arr =
[[-0.046, 0.031, 0.169, -0.149, 0.169, 0.162, 0.039, -0.130],
 [0.140, -0.164, 0.075, -0.106, 0.215, 0.130, -0.162, 0.214]]
Indices start at 1.
(1, 1) -> -0.046
(1, 8) -> -0.130
(2, 3) -> 0.075
(1, 3) -> 0.169
(1, 4) -> -0.149
(2, 6) -> 0.130
(1, 7) -> 0.039
(2, 2) -> -0.164
(2, 1) -> 0.140
(2, 5) -> 0.215

M =
array([[145, 110,  33,  86,  59, 194, 159, 108, 144,  86,  95],
       [145, 101, 199,  39, 143,  89,  71,  21, 202,  80, 152],
       [ 38, 166,  78,  42, 140,  25,  83, 106,  72,  24, 108],
       [200,  82,  36, 188,  28,  56,  37,  36,  77,  50,  33],
       [ 43, 188,  63, 119, 128, 189,  55, 160, 102, 122, 151],
       [172, 184,  17, 102, 162, 188,  46, 118,  72, 115, 172],
       [111,  65,  95,  39, 136, 112, 190,  63,  38,  27,  80],
       [ 73, 108,  43,  64, 106, 178, 123, 168, 151, 138,  44],
       [145, 197, 172,  61,  66, 181, 112, 130, 180, 109, 155],
       [ 94,  31, 161, 141, 104,  48, 115,  92,  39,  37,  88],
       [ 61, 196, 150, 185, 203, 174,  81,  82, 104, 177, 101],
       [ 55,  53, 147, 130, 165,  86,  23,  18, 185,  81, 152],
       [176, 173,  42,  84, 172,  83, 143,  45, 164, 126,  80],
       [ 23, 186, 191,  37, 127, 191,  77, 120, 115,  51,  52],
       [ 77,  32,  78,  90, 204,  48, 193,  45, 135,  56,  48],
       [200,  34,  88, 101,  54,  68,  60,  19, 184,  82,  64]])
Rows and columns are counted from 1.
row 1 col 1 => 145
row 5 col 1 => 43
row 14 col 3 => 191
row 13 col 3 => 42
row 16 col 4 => 101
row 8 col 1 => 73
row 4 col 6 => 56
row 14 col 6 => 191
row 9 col 7 => 112
row 6 col 11 => 172
row 5 col 9 => 102
row 3 col 6 => 25
row 2 col 6 => 89
row 2 col 8 => 21
row 11 col 6 => 174
row 15 col 3 => 78
row 16 col 7 => 60
row 10 col 3 => 161
row 6 col 7 => 46
row 3 col 11 => 108
row 10 col 8 => 92
row 1 col 7 => 159
row 8 col 8 => 168
row 8 col 2 => 108
row 1 col 3 => 33
row 9 col 2 => 197
row 12 col 4 => 130
row 14 col 4 => 37
row 5 col 11 => 151
row 10 col 1 => 94
row 2 col 3 => 199
row 11 col 1 => 61
row 3 col 5 => 140
row 9 col 4 => 61
row 3 col 7 => 83
row 4 col 9 => 77

B = [[5, 7, -6, 5, 3, -6, -5, 5, 1, 10, 3, -1, -15, 7, -12], [3, 11, 19, 8, 7, -62, 13, -10, -14, 21, 13, -25, -14, -4, -51], [-51, -1, 13, 10, 9, -15, 1, -31, -3, 16, 33, 16, 7, -1, -23], [6, 13, 25, 10, 8, -82, 19, -14, -20, 28, 18, -32, -18, -7, -66], [5, 5, -7, 6, 2, -7, -3, 4, 1, 9, 4, -1, -15, 9, -11], [18, 1, -2, -41, 6, 32, 6, -16, 13, 33, 4, -32, -42, 0, -36], [94, 22, -34, -5, -5, 32, -9, 59, 13, -21, -65, -28, -29, 3, 15], [-5, 11, -4, 4, 12, 2, -8, -4, 3, 4, 4, -4, 2, 2, -9], [-7, 6, -1, 4, 8, 0, -6, -3, 5, 4, 4, 0, -6, 2, -11]]
Rows and columns are counted from 1.
row 1 col 1 = 5
row 5 col 3 = -7
row 8 col 2 = 11
row 8 col 12 = -4
row 3 col 5 = 9
row 9 col 2 = 6
row 9 col 9 = 5
row 9 col 7 = -6
row 3 col 13 = 7
row 7 col 2 = 22
row 2 col 9 = -14
row 8 col 6 = 2
row 2 col 8 = -10
row 9 col 13 = -6
row 4 col 8 = -14
row 2 col 2 = 11
row 4 col 12 = -32
row 6 col 6 = 32
row 2 col 10 = 21
row 5 col 10 = 9
row 7 col 3 = -34
row 6 col 14 = 0
row 3 col 2 = -1
row 2 col 5 = 7
row 9 col 14 = 2
row 8 col 10 = 4
row 6 col 9 = 13
row 3 col 14 = -1
row 7 col 4 = -5
row 7 col 5 = -5
row 3 col 12 = 16
row 8 col 11 = 4
row 8 col 5 = 12
row 9 col 12 = 0
row 1 col 11 = 3
row 9 col 5 = 8

m =
[[  81.3 -216.1   78.3 -159.1  -38.1   81.0   35.5  -37.3   -1.5 -179.1
     0.7  -66.0  -33.0    9.7  -51.8]
 [  54.8 -131.8  -57.6   45.2  -80.0  -21.9  -26.4  -99.7    8.2 -134.0
   152.2   48.5  -49.9  -75.9  130.4]
 [-188.9  143.0  146.5  -66.4  -30.6  -85.4 -254.0 -140.5   23.9  227.3
    37.3   39.2  -83.7  -30.2   52.7]
 [ -99.7  -69.9   13.7  -71.3   24.9  -74.7  -35.8  -18.8   61.5  -26.3
    65.7  -28.2  -11.7   24.2   -4.7]
 [   7.9  -29.4 -138.8 -101.2  -98.5   46.5  -42.4  -38.1 -144.2  267.9
    -4.7 -123.9  -77.1  -41.9  -56.1]
 [-304.1  -53.1 -286.1  -66.5  -47.6   79.8   31.7  -22.2 -112.9  -33.8
  -165.3 -114.8  -31.1  -45.0   24.3]
 [ 289.4   -9.4  -86.9 -151.8   12.5 -143.6  -15.2  -35.7  220.7  -82.6
    22.4  -26.0   29.6    0.1  163.4]
 [ 203.0  -28.0   60.0 -106.0   90.0 -153.3  -84.2    9.9   27.2  167.0
  -151.7   13.0  -60.2   -8.6  -78.8]]
Indices start at 1.
row 1 col 1: 81.3
row 5 col 6: 46.5
row 2 col 10: -134.0
row 1 col 5: -38.1
row 5 col 3: -138.8
row 3 col 11: 37.3
row 2 col 6: -21.9
row 2 col 8: -99.7
row 6 col 12: -114.8
row 5 col 14: -41.9
row 2 col 15: 130.4
row 7 col 10: -82.6
row 1 col 3: 78.3
row 4 col 15: -4.7
row 6 col 11: -165.3
row 2 col 5: -80.0
row 1 col 8: -37.3
row 4 col 9: 61.5
row 1 col 2: -216.1
row 2 col 4: 45.2
row 6 col 4: -66.5
row 6 col 8: -22.2
row 5 col 8: -38.1
row 3 col 7: -254.0
row 3 col 14: -30.2
row 5 col 1: 7.9
row 4 col 10: -26.3
row 6 col 10: -33.8
row 8 col 12: 13.0
row 1 col 10: -179.1
row 6 col 7: 31.7
row 1 col 11: 0.7
row 2 col 7: -26.4
